A small network was shown many inputs. Here are its activations along a few directions, one row for each input.
Each table varies a few parts of the input and shows all the possible inputs, shuffled.
A made-up example of a description, with smaller parts first: one of 2 separate values, together with either a single point or one of 11 places around a ring or (one of 4 places along a line, together with one of 5 places around a ring).
Shared parts are said once, and a part with two or three values counts as separate values.

Other details of the inputs vary at random and push rows far along two fixed directions, the same in every table; ignore that.

A family of inputs:
R1: 418  16  -151  106  -355  623  -59  -125  187  293  37  -208  -57
R2: 101  151  -165  -157  -103  646  -343  -140  -41  78  -51  -10  -264
R3: 423  -236  -130  -24  -111  518  -317  -209  80  69  -181  -239  -216
R4: 196  -169  179  346  196  -429  415  -148  11  -17  46  49  25
R5: 66  211  10  -10  -146  310  58  188  134  -23  103  -16  68
R6: 90  -61  -95  275  -115  -120  -89  145  90  32  -5  -278  159
R7: 177  -251  -103  485  258  -544  75  -145  98  83  -57  -72  299
R8: -122  31  384  -29  -17  29  -48  -70  76  -64  119  64  -130
R9: -101  157  273  -50  -82  50  -216  -161  114  -27  83  18  -181
R10: 225  -432  -337  530  232  -165  448  -182  -83  22  196  -33  155
R11: -723  300  112  -471  217  -157  113  371  -20  -186  142  349  143
R12: 423  -155  -145  378  -227  -191  330  -85  -91  160  -17  -70  -104
R13: -227  241  143  -424  -99  77  -273  12  -157  50  89  27  -257
R14: 218  -94  -332  48  87  -178  297  -109  -155  293  17  161  58
R15: 182  77  -106  -292  35  209  80  -81  65  178  59  36  -55
R16: -733  211  162  -407  163  -76  -32  331  -17  -206  355  279  235
R17: -153  -127  130  13  23  28  10  -15  -53  -267  188  -18  -179
R18: -573  263  170  -50  207  -181  73  267  -40  -178  105  510  251
R19: 90  150  219  -64  -238  137  47  134  90  -95  83  -127  -160
R20: 351  -152  31  244  237  -269  60  -100  160  96  -180  -71  166
R21: -164  -46  -34  -260  82  -119  -234  79  -140  159  -118  -17  48
R22: 342  -252  -167  168  -25  -323  191  -337  -96  264  122  -198  -134
R23: 317  100  -100  27  -283  382  -370  40  36  236  -218  -302  -95
R24: 7  -183  -302  312  201  -216  323  -18  -163  -83  83  218  90
R25: 47  -307  -171  60  120  -399  7  -69  -29  158  -33  -119  176
R26: 206  -109  -284  446  -17  -171  528  55  36  145  19  -17  185
R27: -428  172  238  -36  72  -257  -42  578  90  -364  87  -9  289
R28: -119  23  -140  -49  105  162  113  22  33  -147  4  129  -80
R29: -199  181  42  34  53  122  -130  -71  155  22  134  181  145
R30: -548  6  78  -381  177  -424  -89  380  -140  -145  -27  284  196
R31: -290  338  -5  7  -142  272  -139  284  -68  9  118  56  109
R32: 291  -154  -16  -388  -140  397  -336  -163  81  331  -174  -221  -166
R33: -216  304  234  -228  97  242  -90  78  206  -118  83  279  104
R34: -9  161  237  -107  -98  29  -86  -75  -5  -3  -67  218  -218
R35: -595  207  251  -51  270  -353  -289  306  -8  -210  -29  220  270
R36: 273  -343  -159  569  230  -252  473  -260  53  247  146  86  318
R37: 145  -71  -56  3  -115  115  -30  -129  -103  -90  -44  68  -320
R38: 35  28  -81  -74  94  295  9  -6  51  -164  77  62  -81
R39: 151  -311  24  411  279  -435  132  -86  107  73  -29  -58  290
R40: -499  -59  49  7  199  -213  -213  271  -18  -429  123  52  164
R41: -184  -30  192  -253  -11  -127  19  6  -67  -26  215  -16  -129
R42: -73  -22  93  78  -110  55  -118  284  103  -64  26  -210  142
R43: -473  -40  58  -101  234  -204  -37  325  -7  -403  -53  133  104
R44: 173  -123  -321  550  -12  -295  495  106  -118  138  82  101  262
R45: 331  -348  -203  362  94  -265  444  -248  -89  -14  -50  -66  -188
R46: 384  -49  -112  3  -190  429  -239  -338  -97  114  -104  -171  -473
R47: 287  -204  -99  429  -110  -356  540  -26  -9  89  -11  -121  -36
R48: -76  -30  34  8  -73  107  -154  -129  -14  -187  121  -72  -249
R49: 126  292  259  -233  -217  471  -426  -230  29  181  -125  -33  -402
R50: 115  24  33  -326  -91  23  96  -126  -4  162  -82  -45  -331
R51: 277  205  -74  -319  -337  685  -166  -488  -111  3  -306  -255  177
R52: -222  3  144  -466  136  -76  -155  216  31  -35  -71  11  69
R53: 408  62  91  -435  -193  343  -108  -231  45  226  -69  -183  -435
R54: -35  -122  8  -28  182  7  -93  131  15  -265  -61  -38  28
R55: 202  -224  -79  356  286  -531  260  -76  114  103  -234  27  222
R56: 28  -199  91  381  -122  -288  371  88  -25  -38  248  -154  52
R57: -138  -78  -11  -378  86  -119  -31  111  38  112  -219  5  -6
R58: 458  82  -47  79  -420  426  -169  -197  -10  305  -85  -285  -343
R59: 417  -132  -226  3  -103  460  -391  -227  -44  137  -282  -195  -246
R60: 201  227  -29  -50  -78  553  -285  -237  39  341  -131  62  -124
R61: 199  -235  -203  441  43  -455  375  184  56  63  -142  -179  227
R62: -47  -133  -98  -26  63  9  -153  112  -86  -168  -151  100  -33
R63: -187  114  145  97  -221  -83  -18  136  41  -132  219  -112  -47
R64: -592  232  453  -147  141  -310  117  230  39  -312  51  329  -15
R65: 418  -309  -102  299  79  -116  300  -236  -57  -64  31  -130  -207
R66: 194  197  91  -483  -348  590  -517  -359  -50  -127  -469  -424  105
R67: -49  78  116  -71  79  -119  -241  79  87  9  -224  187  62
R68: -564  79  -35  25  208  -90  -22  202  -30  -367  306  170  151
R69: -76  196  -85  101  -212  273  -104  119  110  38  171  -70  94
R70: -224  312  166  -264  38  289  -79  39  207  -6  -78  281  -20
R71: -387  114  139  -275  42  -399  98  195  -213  -146  149  272  -61
R72: 371  -265  -60  311  -38  -396  516  -494  -359  -142  -184  -331  335
R73: 59  103  -28  -15  -185  66  -170  282  19  6  -162  -46  29
R74: -165  177  -141  -186  89  50  -52  27  -164  194  100  114  49
R75: -228  230  -48  -379  -52  219  -261  8  55  92  187  80  -10
Description of these inputs: one of 3 separate values, together with either a single point or (one of 4 separate values, together with one of 6 places around a ring).
The inputs of R18 and R67 match in every part but the choice among 3 separate values. If R16 is changed in the same way as R18 into R67, which row does it become?
> R32
The inputs of R54 and R38 match in every part but the choice among 3 separate values. If R55 is changed in the same way as R54 into R38, which row does it become?
> R70
Change only the choice among 3 separate values in R25. List by row number the other rows that result.
> R22, R75
Change only the choice among 4 separate values in R54. List by row number the other rows that result.
> R20, R27, R52
Change only the choice among 4 separate values in R24. List by row number the other rows that result.
> R14, R18, R44
A walk changes only the place on the ring of 6. It starts at R73 and steps to R61. List the rest of the walk in order.
> R27, R42, R6, R23

A family of inputs:
R76: -438  139  360  -422  -9  43  -190  86  -105  -370  -60  30  -60
R77: 285  -114  92  127  -109  233  -87  -115  100  34  105  -58  -347
R78: 461  -65  -48  317  -70  -86  320  -303  89  262  -15  -94  -197
R79: 199  -18  -59  23  -187  142  122  -66  63  278  153  7  -263
R80: -523  124  116  -632  155  -164  -329  201  -158  -156  -31  167  16
R81: -528  -58  159  380  357  -740  526  391  -56  -210  442  321  177
R82: 215  14  -312  -35  -150  337  65  -55  -97  64  -7  -42  -119
R83: -246  140  140  221  106  -286  32  292  16  -39  32  119  255
R84: 215  80  -24  -250  -301  404  -138  -54  -34  142  121  -144  -395
R85: -477  316  19  -281  -33  259  -61  316  41  -142  149  316  -21
R86: 232  87  -146  115  64  362  -16  -249  82  242  -10  67  39
R87: 480  -407  -212  136  218  -218  -31  -385  18  235  -295  -62  -121
R88: -427  -55  17  -278  330  -518  23  181  -86  18  17  282  154
R89: -493  -108  143  335  321  -656  107  424  72  -427  121  51  549
R90: 373  -284  -186  -166  64  40  -216  -360  -86  192  -334  -195  -201
R91: 267  -169  -122  371  -132  -52  6  -79  -59  87  -165  -289  77
R92: 235  53  -271  -85  -137  463  -99  -257  -59  163  -21  -87  12
R93: 274  -123  -6  -37  -26  -145  275  -202  -13  237  -94  39  -47
R94: 453  -14  -78  83  -87  250  -120  -20  261  285  -204  -204  61
R95: 309  -183  103  71  39  -52  45  -298  16  -8  -185  -37  -116
R96: -475  -6  86  151  159  -746  473  226  -251  -352  324  83  263
R97: -422  227  139  -134  28  269  -211  259  83  -398  101  256  -72
R98: 456  -223  -26  373  -65  -137  199  -317  40  43  -5  -151  -157
R99: -527  30  133  214  177  -755  550  252  -101  -206  342  231  252
R100: -406  201  202  -540  269  -90  -347  159  49  -27  -104  281  -68
R101: 199  -127  1  160  -102  -81  141  -217  -72  -64  2  -233  -137
R102: 432  -180  -278  160  -101  2  66  -27  18  219  -154  -346  194
R103: -479  -22  87  59  106  -304  -27  393  15  -362  24  -127  404
R104: -328  524  270  -609  -382  617  -689  324  40  -110  -79  -63  -121
R105: 269  75  -63  106  -238  177  -105  -11  62  328  -116  -89  -15
R106: -441  469  412  -935  -245  494  -502  146  -45  -231  -61  69  -240
R107: 271  -271  -329  359  24  20  268  -161  -98  -44  -12  -104  -1
R108: 285  -12  -112  -12  -176  171  -75  61  180  272  -138  -171  112
R109: 478  -310  -162  671  13  -272  142  -158  10  143  -146  -198  143
R110: 242  -255  4  331  263  -546  540  -195  -75  149  -58  99  138
R111: 83  18  -211  91  21  197  90  -169  -19  236  91  100  159
R112: 381  -214  -66  123  -189  234  23  -206  -29  114  71  -269  -343
R113: 179  300  -39  -246  -158  767  -274  -36  181  143  -86  92  -344
R114: -517  483  225  -647  -186  804  -682  88  68  -337  24  75  -78
R115: -544  -63  39  334  369  -434  186  143  -62  -405  263  281  460
Describe the family of inputs behind these rows.
> one of 5 places around a ring, together with either one of 2 separate values or one of 6 places along a line
The inputs of R105 and R109 match in every part but the place on the ring of 5. If R85 is changed in the same way as R105 into R109, which row does it become?
> R97
List by row number the other rows that have the place on the ring of 5 in common with R104.
> R80, R82, R84, R92, R96, R102, R106
Change only the place on the line of 6 in R101. List by row number the other rows that result.
> R76, R90, R107, R112, R114

A family of inputs:
R116: 433  -199  -215  387  -169  109  192  -84  79  120  32  -208  -129
R117: 76  200  138  -87  -349  504  -237  -6  117  -97  20  -169  -295
R118: -177  210  95  -207  -253  442  -250  212  55  -103  124  -9  -141
R119: -116  387  264  -588  -244  349  -386  61  95  102  -128  45  -255
R120: 12  -49  -111  193  14  -118  284  -9  -95  -70  129  -87  209
R121: 487  -176  -237  88  -31  -143  179  -171  34  446  -164  -58  -44
R122: -60  178  303  -357  -237  233  -625  148  132  -112  -352  -313  -38
R123: 100  -52  -29  178  -100  85  100  -120  32  -112  73  -122  -15
R124: -170  120  135  -479  -25  280  -334  -77  0  -146  -113  91  -288
R125: 302  -237  -1  170  -28  -241  217  -241  -60  76  -51  -160  -247
R126: -276  -167  29  -37  160  -484  220  148  -169  -105  144  127  44
R127: -77  -259  32  170  240  -553  -15  22  -56  -225  -198  -194  463
R128: -541  59  333  58  222  -629  179  278  -100  -353  221  221  85
R129: 144  -231  8  36  110  -245  193  -265  -65  -45  -26  -54  -110
R130: -795  50  236  -274  355  -656  209  314  -225  -408  213  259  310
R131: -189  -4  17  342  49  -213  196  306  36  -190  244  90  144
R132: 287  -21  -301  118  -99  308  18  -89  18  227  4  -133  20
R133: -25  285  47  -84  -174  563  -352  59  164  -32  73  14  -160
R134: 299  41  34  305  -194  202  87  -82  122  148  12  -117  -49
R135: -174  319  145  -219  -278  377  -202  193  29  -98  78  -102  -93
R136: 354  -282  -306  -29  130  -127  194  -305  -175  261  -165  -48  -8
R137: 156  -127  60  57  163  -191  182  -231  33  115  -58  65  26
R138: 284  10  -143  271  -50  319  -25  -129  163  236  -4  -16  12
R139: 5  -87  -2  343  -128  -157  267  48  -126  -93  186  -112  48
R140: 76  -169  -51  195  250  -308  136  -101  -29  64  50  130  -18
R141: -43  327  -50  -205  -201  535  -323  86  162  147  -1  27  -1
R142: -250  12  98  294  137  -236  269  124  20  -160  179  126  322
R143: 123  150  -52  -552  -107  450  -391  -155  28  253  -153  -38  -263
R144: 156  -273  -191  82  136  -230  163  -228  -145  153  -5  7  -59
R145: 10  116  200  -404  -229  251  -244  -94  -63  -1  -45  -73  -379
R146: -83  -67  -224  200  133  -112  248  78  -147  -75  73  39  254
R147: -183  218  177  -567  -75  469  -496  -34  100  -49  -71  70  -403
R148: -469  180  121  196  27  -378  251  401  -23  -202  221  133  334
R149: 140  -145  -187  293  26  56  151  -88  -32  -101  32  -50  16
R150: 192  39  -154  169  -149  126  78  111  103  224  19  -53  86
R151: 116  -140  -241  328  3  6  173  -54  -80  57  131  -49  79
R152: 418  -211  -155  197  148  -49  113  -313  85  387  -132  33  -68
R153: -558  87  341  37  259  -609  222  297  -26  -239  155  258  170
R154: -158  369  199  -266  -236  621  -374  244  274  10  53  59  -127
R155: 404  -35  -82  255  -165  276  35  -257  60  56  10  -154  -95
R156: -454  415  317  -718  -70  234  -371  117  62  -97  -45  192  -69
R157: -52  23  82  422  -37  -211  221  117  -14  -178  198  -15  80
R158: -784  -38  166  -2  421  -661  -228  489  -62  -456  -37  85  621
R159: 159  24  -120  223  -39  250  -5  -69  32  -48  6  3  -25
R160: 409  -91  -361  302  -60  146  188  -181  9  266  -102  -61  130
R161: 500  -198  -160  79  -74  -160  226  -264  -114  312  -113  -225  -166
R162: 496  -324  -157  167  -12  -131  181  -251  20  232  -107  -141  -278
R163: 111  -118  -104  223  -76  10  205  -132  -95  -61  117  -101  60
R164: -216  -79  164  49  239  -451  215  -8  -89  -200  113  161  80
R165: -431  323  135  -391  -163  525  -386  187  -29  -297  65  108  -82
R166: 74  186  188  -371  -97  338  -296  33  206  194  -123  75  -273
R167: -205  -117  44  57  327  -406  159  26  -126  -178  41  251  77
R168: 207  -69  -198  -115  99  -59  59  -207  -52  235  -192  92  26
R169: 706  -457  -328  249  65  -36  -165  -382  -26  241  -530  -396  174
R170: 136  -171  12  182  142  -345  193  8  -5  69  44  71  -74
R171: 362  -128  -256  249  -131  80  206  27  -3  217  32  -176  45
R172: -717  182  152  86  182  -440  272  417  -74  -361  281  258  482
R173: -770  89  90  196  239  -388  150  462  -48  -495  356  239  295
R174: 431  -235  -92  54  -67  10  -335  -5  117  193  -392  -377  128
R175: -249  375  167  -269  -106  587  -375  143  163  -105  -12  150  -34
R176: -178  278  144  -665  -159  334  -382  174  56  53  -67  33  -245
R177: 458  -244  -178  156  161  -41  164  -370  25  317  -216  47  -59
R178: -432  245  213  -707  -40  329  -446  47  -98  -210  -58  177  -239
R179: 283  -212  -44  -112  -29  -7  78  -363  -132  108  -60  -97  -185
R180: -75  -84  -152  47  241  -393  172  -13  -48  184  -11  175  196
The inputs of R141 and R150 match in every part but one. If R158 is changed in the same way as R141 into R150, which row does it become?
> R174
The inputs of R162 and R124 match in every part but one. If R166 is changed in the same way as R162 into R124, which row does it become?
> R177
Describe the family of inputs behind these rows.
> one of 5 places around a ring, together with either a single point or (one of 2 separate values, together with one of 6 places around a ring)
Change only the choice among 2 separate values in R167. List by row number the other rows that result.
> R159
Change only the choice among 2 separate values in R145. List by row number the other rows that result.
> R139
List by row number the other rows that have the place on the ring of 5 in common with R120.
> R123, R127, R129, R130, R137, R142, R155, R156, R163, R164, R172, R179
A walk changes only the place on the ring of 5. It starts at R136 and steps to R130. List the rest of the walk in order.
> R161, R176, R143
